Each row below holds a small network's activations on one record, seen along a few directions.
Records have a field called DOV. Each example row is followed by its value.
The word missing means that the record has no DOV.
Other fields move the rows too, some of them a lot.
In the rows, 500 means zero.
Random noise pushes rows far along 6 fixed directions. That doesn't count. These rows show it; they differ only by the noise:
[462 587 627 402 502 490 505 506 431 449 453 418 595 520 680 469 455 460
 447]
[422 610 673 316 501 405 440 490 465 492 429 343 594 506 623 461 340 488
 485]
[591 476 511 336 496 453 637 584 461 595 576 564 570 485 453 439 460 658
 448]
[560 489 427 300 439 450 416 582 456 390 478 406 612 454 581 575 450 260
 548]
[728 425 332 544 563 587 619 560 485 469 525 585 509 466 487 456 716 448
 416]
[555 466 519 394 483 467 356 541 551 410 310 336 622 491 518 508 450 286
 467]
[585 607 614 543 661 558 554 490 510 497 375 425 529 561 558 357 606 576
 311]
[785 636 329 374 698 570 578 663 453 416 533 478 524 537 473 464 720 432
 348]

[492 398 453 473 353 506 439 498 441 387 458 437 629 404 709 580 467 197
 586]
sil
[561 476 414 418 581 318 494 381 583 700 608 472 358 335 320 414 411 643
 656]
gufik
[491 529 644 505 592 429 516 400 607 596 450 350 475 458 491 316 404 604
 467]
tofi
[603 510 488 685 603 645 616 476 488 486 499 574 484 524 604 446 716 518
 372]
dur
[526 578 469 760 616 643 708 332 365 469 644 610 382 443 816 407 780 522
 475]
tinu
[754 413 409 356 514 561 465 736 574 411 303 423 707 565 372 521 579 296
 331]
tofi
[749 349 257 357 501 398 600 549 530 643 646 547 465 329 322 461 513 536
 579]
basa
[653 447 329 334 509 381 523 505 508 565 605 462 463 356 431 488 484 443
 612]
tofi
[432 508 585 510 567 332 548 266 543 735 582 450 378 355 447 349 342 763
 605]
takib
[536 510 547 577 577 546 632 529 507 620 537 642 445 594 323 404 555 817
 392]
missing
[468 461 560 500 491 432 520 392 504 576 493 453 494 420 558 416 443 551
 531]
vifip
[376 411 710 419 360 409 450 469 512 555 394 407 668 485 592 477 285 513
 477]
migo
[327 768 746 550 645 493 478 339 434 497 468 359 466 530 773 399 468 573
 464]
gufik
[454 560 617 503 525 492 678 433 391 580 620 550 472 475 689 413 500 651
 458]
mibi
[565 805 359 477 738 484 574 372 343 439 741 407 292 410 763 457 675 398
 543]
mibi
[500 465 546 596 442 606 633 477 397 434 516 563 580 489 790 494 614 413
 466]
zabev
[691 461 301 405 492 540 504 615 455 396 517 480 585 435 567 561 601 246
 510]
sil
[544 479 548 621 567 512 427 412 571 478 347 373 535 464 547 446 544 392
 473]
zoz
[564 360 439 573 500 467 379 407 607 485 360 407 481 409 446 469 526 344
 540]
zin
[566 661 594 270 621 430 550 590 442 541 554 412 560 528 501 441 438 626
 387]
tetev
[481 500 542 446 450 482 534 488 414 461 525 478 581 453 656 492 472 430
 504]
vifip
[512 400 507 339 423 410 453 561 552 567 446 469 613 472 390 512 344 480
 521]
rire
[612 152 253 624 397 430 507 427 675 666 517 652 363 320 143 490 530 577
 646]
missing
[695 580 561 478 773 393 375 450 781 623 290 247 451 511 182 267 469 647
 329]
tetev
[412 521 592 452 467 386 392 354 550 501 466 314 502 391 620 427 317 423
 602]
moga
[522 424 440 255 336 503 503 693 385 377 580 538 709 505 573 665 433 307
 524]
zin
[562 306 502 496 347 578 601 609 463 467 452 622 689 495 565 537 517 417
 445]
rimod
[578 720 681 418 741 522 497 565 585 502 359 274 564 604 472 302 469 599
 253]
moga
[508 217 443 527 313 492 421 490 600 435 426 457 584 389 512 528 410 229
 569]
mibi
[453 621 615 286 516 390 600 515 421 637 644 485 529 469 543 446 341 705
 512]
dur
[414 584 611 393 524 433 376 470 517 485 402 341 566 509 564 494 374 423
 507]
rire
[578 415 371 343 512 336 404 474 598 603 548 413 452 377 298 514 398 471
 622]
zin
[500 600 588 402 539 458 472 499 465 463 432 349 583 493 640 464 459 408
 476]
zabev
[664 331 424 694 570 562 596 437 601 595 433 576 470 438 368 392 648 566
 426]
rimod
[282 607 856 584 571 418 405 271 591 637 311 315 493 502 572 336 298 699
 468]
temip
[714 422 368 382 450 649 648 781 421 406 532 670 696 573 500 573 657 411
 348]
rire
[497 304 613 424 354 449 402 551 601 528 277 422 729 493 410 508 314 431
 477]
zoz
[544 520 393 425 452 506 508 505 389 381 579 454 551 411 729 576 558 239
 598]
zabev
[539 606 437 505 595 506 519 434 473 429 623 416 439 408 660 450 537 377
 564]
takib
[447 446 573 322 394 402 408 538 508 517 431 397 656 457 541 532 303 414
 564]
zoz
[470 360 515 392 382 372 559 447 484 635 602 564 530 372 488 485 311 606
 631]
takib
[589 226 419 431 409 385 354 528 711 643 339 451 585 405 165 487 336 481
 553]
temip
[559 403 496 445 469 459 481 492 549 532 431 464 562 439 455 476 461 457
 516]
tinu
[404 672 731 221 473 451 600 605 347 521 581 451 673 577 715 488 338 645
 428]
migo
[500 387 528 460 403 499 604 514 464 552 530 586 601 468 551 492 453 530
 504]
tinu
[596 754 523 349 621 551 641 638 386 436 647 473 598 572 682 448 546 544
 372]
sil
[338 519 776 511 425 481 567 392 430 551 446 445 604 495 742 405 374 605
 439]
migo
[518 405 339 438 405 395 690 384 372 610 837 665 389 294 608 502 487 577
 734]
vifip
[478 232 645 562 349 460 533 454 601 650 346 506 644 452 447 410 359 598
 450]
basa
[401 667 615 463 593 483 386 486 519 488 401 371 481 617 449 480 434 554
 451]
missing
[550 626 645 691 705 572 428 373 562 448 236 270 502 534 656 331 620 419
 305]
basa
[345 712 634 373 507 446 491 431 357 448 600 425 523 483 794 526 394 473
 595]
gufik
[547 508 550 616 593 545 692 438 501 673 574 629 460 486 467 353 569 793
 399]
temip
[352 265 632 644 282 490 684 316 426 626 614 667 517 363 701 454 422 631
 582]
tetev
[602 339 482 597 447 596 426 520 568 396 259 426 637 486 541 488 578 262
 392]
moga
[557 449 402 593 507 521 506 407 481 478 542 508 445 388 612 488 595 386
 557]
dur
[703 445 386 478 572 545 511 593 548 473 430 491 579 488 384 490 602 403
 412]
rimod

Here are new rows. What is DOV for each?
[609 250 315 589 456 420 568 396 581 655 610 601 407 327 325 459 541 540
 613]
zin
[591 438 447 459 575 349 405 386 623 597 427 337 426 374 388 412 444 462
 575]
tofi
[538 500 398 544 590 410 561 320 492 608 658 507 311 344 515 418 551 571
 637]
zin
[786 538 347 426 654 590 557 666 511 430 460 485 534 543 425 476 708 393
 311]
mibi
[656 691 275 567 773 457 525 296 436 480 705 402 217 322 626 417 723 411
 591]
tetev
[640 430 545 731 600 663 640 547 542 535 401 622 564 574 470 384 697 625
 261]
temip
[538 399 500 375 409 456 577 574 481 560 550 566 609 463 499 527 419 520
 522]
rimod
[563 260 399 476 372 408 539 424 530 591 569 568 487 333 447 500 437 482
 638]
tetev
[349 342 650 582 383 399 410 358 615 660 385 469 458 452 362 437 312 643
 582]
missing
[544 659 691 430 694 465 438 504 545 500 334 287 543 568 513 386 464 543
 322]
tetev
[544 396 558 499 458 487 540 484 539 554 410 479 579 460 518 439 475 506
 481]
zabev
[344 671 614 470 533 481 324 463 475 413 430 350 484 582 597 538 436 424
 499]
missing
[441 437 641 453 434 459 487 491 525 566 425 465 596 493 542 473 371 546
 477]
dur
[622 486 468 236 481 415 313 617 619 409 367 298 640 482 393 523 354 293
 492]
tetev
[583 414 281 364 465 338 608 427 447 636 789 565 385 287 498 515 460 518
 755]
zabev
[455 399 583 339 299 514 527 655 416 421 474 541 771 546 632 622 361 364
 480]
rimod
[468 666 697 409 620 431 593 469 459 623 533 451 530 529 560 366 404 764
 401]
takib
[632 343 420 441 495 410 405 490 618 545 388 385 529 405 374 473 460 387
 534]
migo
[629 493 570 645 666 584 557 482 585 543 354 466 493 562 442 360 641 605
 272]
mibi
